These are the activations of a small neural network, seen along a few directions. Each row is one input.
In each table, some parts of the input vary, and every possible input appears once, in random order.
Descriptions start from the smaller parts, as in this example, which fits no table here: line(6) and (point or line(9) or (values(3) and ring(5))).
Shared parts are said once, and a part with two or three values counts as separate values.

Other details of the inputs vary at random and push rows far along three fixed directions, the same in every table; ignore that.

Table:
R1: 22	9	15	-26	-12	26	-5	-9	-21	-25	12
R2: 14	5	10	-18	26	3	-34	8	7	4	23
R3: -8	-21	0	36	-2	-7	7	-4	3	-2	-28
R4: -10	-30	1	7	30	3	4	-6	-2	-2	-21
R5: 32	22	9	-28	15	26	9	-13	-23	-33	4
R6: 14	9	1	0	4	-3	-9	5	15	2	8
R7: 19	3	2	-20	32	3	-21	13	5	2	20
R8: 11	5	-3	-9	-1	0	-8	10	12	8	11
R9: -1	4	-9	-1	-16	-7	7	11	15	13	5
R10: -13	6	-11	-5	-24	-16	8	6	6	16	6
R11: 24	2	5	-13	20	0	-23	11	17	2	18
R12: -18	19	-13	7	-9	-17	6	0	3	10	4
R13: -5	7	-1	-8	8	-1	-2	3	5	9	10
R14: -19	18	-8	8	-7	-10	11	1	9	11	6
R15: 2	0	-4	-21	7	-7	-9	7	3	12	14
R16: -22	-28	-6	22	-4	-9	9	-7	-11	8	-27
R17: -15	15	-10	6	-19	-17	2	3	5	12	5
R18: -8	11	-6	-13	20	-1	8	-1	6	6	5
R19: -19	17	-19	-5	1	-15	22	-3	4	12	-1
R20: -9	9	-5	5	-13	-7	2	3	19	10	10
R21: -5	-28	2	30	-10	-6	6	-2	5	1	-26
R22: 0	5	-10	-1	-16	-5	7	10	16	14	4
R23: -3	13	-6	-2	6	-10	-13	1	1	6	8
R24: -6	-38	8	11	11	5	-3	-5	-4	-1	-18
R25: -16	19	-13	9	-12	-18	3	1	4	10	4
R26: 13	0	3	-29	37	-4	-30	10	-4	4	23
R27: -13	13	-6	10	-17	-10	5	3	16	8	9
R28: -9	10	-5	-14	20	-3	9	1	4	5	6
R29: -2	1	1	-15	1	0	-1	5	8	11	11
R30: 11	20	6	-21	-23	18	11	-17	-37	-24	2
R31: 21	22	16	-19	5	25	-11	-12	-27	-35	14
R32: -2	11	-2	2	7	-2	-9	1	11	2	11
R33: 30	18	11	-18	0	23	3	-10	-20	-27	7
R34: -9	18	-13	11	-6	-9	13	5	12	9	3
R35: -16	10	-13	-4	-15	-16	13	3	4	15	5
R36: -7	19	-12	14	-10	-10	7	6	13	8	3
R37: -20	-24	1	33	-3	-5	3	-7	0	-2	-23
R38: 16	-40	10	-4	36	9	-24	6	-5	-2	-11
R39: 0	2	-3	-12	-4	-8	-11	5	2	11	10
R40: 8	-39	7	11	8	1	-7	3	5	2	-20
R41: 18	-23	17	0	-15	32	9	-18	-42	-33	-30
R42: 10	13	-3	5	7	-4	-5	3	15	1	6
R43: -19	-32	2	20	-5	-3	12	-4	0	3	-21
R44: 10	6	-2	-4	1	0	-11	8	10	5	9
R45: -18	-36	2	17	-9	-2	12	-3	1	4	-21
R46: 13	-3	10	-29	34	3	-27	11	4	5	24
R47: -1	13	-9	4	-13	-8	2	9	15	10	7
R48: -17	-31	4	28	-11	-4	2	-4	1	1	-21
R49: -6	-5	14	20	-22	23	15	-28	-41	-29	-31
R50: 6	-33	7	13	22	2	-6	2	-1	-3	-17
R51: -15	12	-10	4	-10	-6	15	1	14	10	8
R52: 0	7	-7	2	-21	-10	15	8	20	11	4
R53: 13	-11	12	13	-5	28	6	-20	-40	-33	-28
R54: 24	12	3	-13	33	0	-23	9	15	-1	19
R55: 10	-5	9	-26	18	1	-25	13	8	8	22
R56: -5	31	-2	-9	-23	18	40	-20	-24	-27	-5
R57: -5	35	4	3	-34	15	23	-19	-27	-23	-2
R58: 19	-35	14	4	35	8	-37	7	-7	-8	-9
R59: 13	-1	1	-12	5	-2	2	9	13	4	9
R60: -5	-20	0	30	5	-5	5	-4	3	-2	-24
R61: -3	10	-3	-3	15	-3	-6	3	13	5	14
R62: -18	13	-8	2	-10	-9	14	3	9	13	7
R63: 0	5	5	-7	1	-3	-14	6	6	5	14
R64: 3	33	-7	-7	-23	17	40	-15	-25	-25	-10
R65: 6	-41	17	-2	25	7	-30	3	-5	1	-9
R66: 8	14	-6	1	9	-2	-10	6	10	4	9
R67: -12	7	-5	2	-21	-8	9	5	17	10	10
R68: 29	15	19	-31	-5	29	-14	-9	-23	-30	18
R69: -10	-28	2	19	15	-4	-13	-8	-15	-1	-23
R70: -19	-28	4	27	-12	-3	2	-6	-2	7	-25
R71: -12	3	-10	-9	-13	-15	9	5	4	15	6
R72: 5	10	-10	-12	22	0	7	4	7	3	3
R73: 0	8	0	0	0	-2	-10	3	12	3	12
R74: -4	18	-10	12	-6	-11	16	3	17	6	3
R75: -6	17	-15	1	3	-10	28	2	17	6	-2
R76: 5	35	-2	6	-33	16	24	-14	-24	-25	-5
R77: -1	25	7	-6	-48	16	23	-14	-25	-19	0
R78: 2	-44	15	0	21	4	-24	3	-3	5	-12
R79: 27	-2	8	-20	22	3	-24	12	15	2	19
R80: 9	12	-4	0	15	-5	-3	5	16	5	9
R81: -13	-36	5	16	-8	-1	3	-1	1	4	-18
R82: -4	-21	17	7	-30	24	21	-22	-41	-26	-31
R83: -4	13	0	1	7	-4	-10	1	7	6	10
R84: -11	-30	-3	22	-5	-3	13	1	-1	5	-26
R85: 6	-28	8	-2	40	0	-31	-1	-15	-2	-7
R86: -14	-37	2	15	-3	0	8	-4	2	5	-22
R87: 39	15	15	-33	0	27	-3	-7	-20	-29	12
R88: -16	11	-9	4	-9	-8	15	3	13	9	9
R89: 17	10	-1	-11	30	1	-24	10	10	2	17
R90: -15	15	-5	9	-17	-11	4	3	12	11	7
R91: 13	3	-1	-9	8	-1	1	6	13	4	8
R92: 2	8	-3	-8	7	-9	-21	5	4	9	14
R93: -16	15	-12	4	-2	-16	5	1	2	11	5
R94: -2	10	-9	3	-12	-10	20	6	18	10	4
R95: -9	-37	9	10	12	4	-4	-4	-8	3	-20
R96: 15	21	9	-16	-26	18	-2	-16	-36	-26	3
R97: 11	28	2	3	-36	18	15	-13	-21	-23	-5
R98: -2	-34	4	24	-7	-4	4	1	5	2	-26
R99: 4	-39	6	7	11	5	-5	4	-7	-1	-20
R100: 1	5	-1	-10	0	-10	-16	5	0	6	13
R101: -17	19	-7	11	-11	-11	6	1	11	10	6
R102: -17	16	-9	9	-6	-9	12	1	13	7	8
R103: 15	0	1	-15	12	-2	-19	16	13	8	17
R104: -15	18	-10	11	-8	-8	10	-1	15	8	6
R105: -13	9	-10	-1	-23	-16	6	5	6	15	6
R106: 15	-32	8	-1	37	8	-23	5	-5	-2	-9
R107: -1	15	-7	13	-16	-12	9	5	19	7	3
R108: -10	4	-10	-6	-18	-13	4	5	7	17	6
R109: -11	-28	8	19	17	3	-7	-7	-9	-1	-21
R110: 18	22	7	-36	15	19	2	-14	-39	-30	6
Description of these inputs: values(2) and line(5) and (point or ring(10)).
Changing only the line(5) part turns R28 into R110. The same change can be made to R90. Which row results?
Answer: R17
Changing only the line(5) part turns R99 into R82. The same change can be made to R97. Which row results?
Answer: R2
Changing only the line(5) part turns R67 into R98. The same change can be made to R68. Which row results?
Answer: R79
Which other rows agree with R53 in the line(5) part and the values(2) part? List them by row number.
Answer: R8, R22, R38, R41, R44, R66, R72, R89, R97, R106
Change only the values(2) part in R78. List by row number the other rows that result.
Answer: R55
Change only the line(5) part in R66. List by row number the other rows that result.
Answer: R23, R32, R42, R83
Which other rows agree with R16 in the line(5) part and the values(2) part? List them by row number.
Answer: R15, R19, R23, R30, R39, R69, R85, R92, R96, R108

Table:
R111: 3	-29	13	-8	21	6	-22	1	-12	-4	-6
R112: 20	1	7	-21	21	4	-29	9	-3	-3	24
R113: 1	-5	-3	13	-7	-4	2	4	8	4	-7
R114: -8	3	-2	17	6	-4	6	-4	6	-2	-6
R115: -1	24	-6	-20	-6	-6	-5	6	8	13	21
R116: -9	-9	-1	5	-6	-3	5	0	4	6	-3
R117: -8	-8	-1	5	-6	-2	6	1	6	5	-5
R118: -4	-8	-2	9	-5	1	6	3	12	5	-6
R119: 2	-19	11	6	33	8	-19	-4	-9	-9	-8
R120: -10	3	-2	16	5	-4	5	-5	3	-1	-8
R121: 20	4	20	3	2	33	1	-23	-39	-42	-15
R122: -12	-6	-3	5	-10	-6	-3	3	-3	8	-3
R123: 2	21	-4	-17	-4	-3	2	7	10	9	26
R124: -1	-8	0	10	-6	1	9	3	8	5	-5
R125: 9	17	8	2	-38	27	28	-17	-27	-28	-10
R126: -3	-5	0	8	-6	-6	5	1	6	4	-6
R127: 2	22	-5	-16	-3	-4	0	8	15	7	23
R128: -7	-8	0	6	-6	-1	7	2	4	7	-3
R129: -4	-7	-1	7	-7	-4	5	1	7	2	-6
R130: -2	-5	-3	11	-9	-5	0	3	4	2	-6
R131: 2	24	-5	-16	-6	-9	-5	10	8	9	22
R132: 4	32	-15	-11	18	-4	15	3	12	3	13
R133: 2	-4	-2	13	-7	-3	3	2	7	5	-7
R134: -7	-8	0	7	-6	-5	4	-1	2	5	-3
R135: -9	-7	-5	6	-8	-8	-3	0	-1	7	-4
R136: 11	27	-7	-13	-5	-1	-1	7	19	8	19
R137: -2	-7	-1	9	-5	0	7	2	11	4	-6
R138: 4	-28	13	-7	21	5	-22	1	-13	-2	-6
R139: -5	-6	-3	10	-9	-4	0	3	3	4	-4
R140: -2	-6	-2	9	-6	1	6	2	10	1	-6
R141: 19	-5	21	-9	-14	28	-7	-16	-48	-39	-11
R142: 26	-4	22	-6	-9	29	1	-19	-38	-39	-12
R143: 13	10	-1	-23	44	5	-10	3	-3	-5	12
R144: -17	2	-2	11	5	-7	3	-4	-1	2	-5
R145: -18	2	-11	1	16	-7	14	-3	-6	6	-11
R146: 1	-5	-3	14	-8	-2	1	4	7	2	-5
R147: 14	-26	12	2	20	4	-23	3	-7	-7	-9
R148: 1	-4	-3	12	-7	-1	3	2	8	5	-8
R149: -6	-6	-3	9	-8	-6	0	2	0	6	-4
R150: 0	-5	-4	13	-9	1	1	4	6	1	-6
R151: -4	32	-7	-8	8	-6	0	2	10	5	23
R152: 11	26	-5	-10	-4	-7	-2	9	17	7	22
R153: -20	2	-2	9	5	-5	2	-4	-3	5	-5
R154: 0	-6	-3	13	-8	-5	1	4	7	1	-5
R155: -13	-11	-4	3	-7	-5	3	-2	2	7	-3
R156: -9	-8	-2	5	-6	-5	4	0	4	5	-2
R157: -2	-8	0	9	-5	-2	8	2	8	4	-4
R158: -5	-6	-2	7	-7	-4	2	-1	5	7	-7
R159: 17	2	10	-27	23	2	-25	7	-2	-3	21
R160: 3	54	0	-18	-27	18	17	-20	-27	-27	17
R161: 20	2	7	-25	23	5	-26	5	-1	0	20
R162: 6	17	7	2	-39	17	21	-20	-34	-24	-10
R163: 22	51	3	-17	-39	18	18	-10	-19	-28	16
R164: 25	3	9	-20	24	9	-23	8	6	-4	19
R165: -4	-8	-1	9	-5	-3	7	2	10	3	-6
R166: 1	-5	-2	11	-6	-2	3	0	9	5	-9
R167: -2	-5	-2	8	-7	-5	2	-1	6	5	-8
R168: 0	-4	-3	12	-7	-1	2	4	7	4	-7
R169: -4	-5	-1	9	-7	-5	2	1	3	7	-6
R170: -10	-6	-2	4	-8	-6	-1	1	-3	9	-6
R171: 6	-29	11	-6	21	4	-22	-2	-11	-4	-4
R172: -11	-5	-2	4	-9	-6	-2	3	-4	8	-5
R173: -11	-10	-2	2	-7	-3	4	-1	-1	7	-2
R174: -15	-10	-1	1	-6	-3	3	1	1	8	-5
R175: -11	-8	0	3	-8	-6	4	0	1	3	-4
R176: 14	0	7	-29	22	5	-27	5	-2	-4	23
R177: 2	23	-2	1	-16	17	37	-23	-33	-31	-20
R178: -2	21	-4	-19	-4	-7	-1	8	12	8	23
R179: -4	-8	0	7	-6	-2	7	2	6	5	-5
R180: 9	9	-3	-28	44	2	-14	1	-6	-4	15
R181: -5	-6	-3	9	-7	-5	0	4	4	7	-5
R182: -6	-7	0	7	-5	-5	5	1	5	6	-4
R183: -9	-6	-4	5	-9	-7	-1	-2	-2	8	-4
R184: 9	-27	13	-3	20	2	-23	1	-12	-4	-6
R185: 8	24	-5	-13	-3	-3	1	9	21	6	22
R186: 7	-28	9	-3	18	5	-27	0	-14	-6	-4
R187: -14	2	-10	3	15	-8	16	-3	-4	2	-10
R188: 0	-5	-2	10	-6	-4	4	0	8	4	-8
R189: 0	-5	-1	11	-6	-2	6	1	9	4	-6
R190: -4	-7	0	6	-7	-2	6	1	7	2	-7
R191: 3	32	-15	-12	18	-7	14	4	12	2	15
R192: 4	-20	2	-3	44	3	-7	-4	-14	-7	-11
R193: 9	-18	2	1	44	9	-6	-3	-8	-10	-15
R194: 0	21	-3	-19	-5	-5	1	8	9	8	24
R195: 7	23	-4	-13	-3	-5	1	8	19	4	22
R196: -13	-9	0	1	-7	-2	4	1	-2	10	-3
R197: -1	-5	-1	10	-8	-6	3	1	4	4	-8
R198: -8	-6	-1	4	-8	-7	1	-1	1	7	-6
R199: -8	4	-3	17	5	1	6	-4	6	-1	-8
R200: -10	-7	-5	3	-8	-7	-1	-3	1	9	-5
Describe the family of inputs behind these rows.
Answer: line(9) and (values(2) or line(8))
Changing only the line(9) part turns R178 into R116. The same change can be made to R144. Which row results?
Answer: R151
Which other rows agree with R138 in the line(9) part? List them by row number.
Answer: R111, R115, R122, R145, R153, R170, R172, R174, R196
Change only the line(8) part in R128. List by row number the other rows that result.
Answer: R117, R127, R139, R158, R169, R181, R182
Which other rows agree with R190 in the line(9) part? List them by row number.
Answer: R120, R126, R129, R130, R147, R167, R177, R179, R197
